Each row below is a small network's average activation on inputs in which a field has the value named, seen along a few directions.
Values that are neighbours, or in one group, have similar rows; names and order tell nothing.
In the rows, 500 means zero.
Random noise pushes rows far along 2 fixed directions. That doesn't count. These rows show it; they differ only by the noise:
[665 453 403 510 502 599 450 625 547 574 512 539 535 506 498 572 484 583]
[576 613 526 406 532 277 462 464 563 427 318 459 650 429 660 438 337 767]
[643 567 538 676 492 492 469 634 603 624 600 578 782 540 627 615 424 589]
[631 413 307 209 538 516 433 498 482 400 254 428 280 405 438 418 461 706]


NOLED, 10 values:
naru: [309 411 628 231 502 282 688 358 362 165 305 391 169 590 446 343 475 514]
sapus: [249 788 771 753 526 315 691 416 520 620 783 525 771 356 710 510 472 512]
fito: [521 373 571 619 439 564 361 459 502 547 720 595 436 772 504 552 597 250]
mezo: [565 599 512 629 582 760 583 575 559 592 581 453 730 570 543 571 595 475]
nadeg: [326 509 549 280 601 305 599 271 336 315 413 412 129 283 468 344 557 605]
zati: [427 491 658 607 419 421 616 472 403 539 615 534 390 510 382 578 472 349]
dagas: [682 390 396 577 451 651 447 617 515 615 597 545 591 479 434 579 491 466]
mezi: [432 599 589 337 379 252 382 356 601 346 233 450 622 453 586 268 417 614]
rifaz: [469 199 263 454 414 763 326 642 532 635 545 613 325 610 202 660 650 222]
pag: [416 770 438 664 646 481 509 469 505 483 373 418 760 436 684 442 418 517]
NOLED is arranged as a line.
Going along NOLED from pag by way of its neighbour mezo, in what order are naru, fito, dagas, mezi met?
Answer: dagas, mezi, fito, naru
Name the neighbours of sapus, in listed order.
Answer: nadeg

VOK, 10 values:
taz: [399 606 597 518 480 134 505 295 578 366 342 551 693 575 620 411 388 545]
rarik: [475 550 384 336 514 522 531 482 531 445 246 409 464 360 522 329 453 621]
lan: [385 710 807 706 483 273 559 455 523 562 688 493 729 451 729 523 388 553]
pip: [523 624 454 454 583 486 584 521 464 417 239 378 553 466 553 410 399 587]
rit: [597 318 393 323 390 625 471 523 528 420 392 528 280 555 310 469 577 499]
bet: [372 451 490 481 564 534 548 472 454 501 609 522 417 524 526 474 588 408]
sipa: [571 505 421 479 542 547 355 564 514 581 539 498 596 422 500 559 526 555]
lizus: [571 395 479 301 494 436 435 492 519 404 429 455 507 467 525 511 402 670]
mobif: [441 452 428 543 495 557 454 491 480 524 539 518 332 622 457 503 550 351]
zil: [570 489 576 552 504 563 556 482 374 532 628 503 333 419 345 588 591 451]
VOK is arranged as a line.
Going along VOK from zil by way of its neighbour lan, in what order are rarik, rit, sipa, lizus met?
Answer: rit, lizus, sipa, rarik
What is the length, in steps, of the shortest route from pip to taz?
Answer: 5
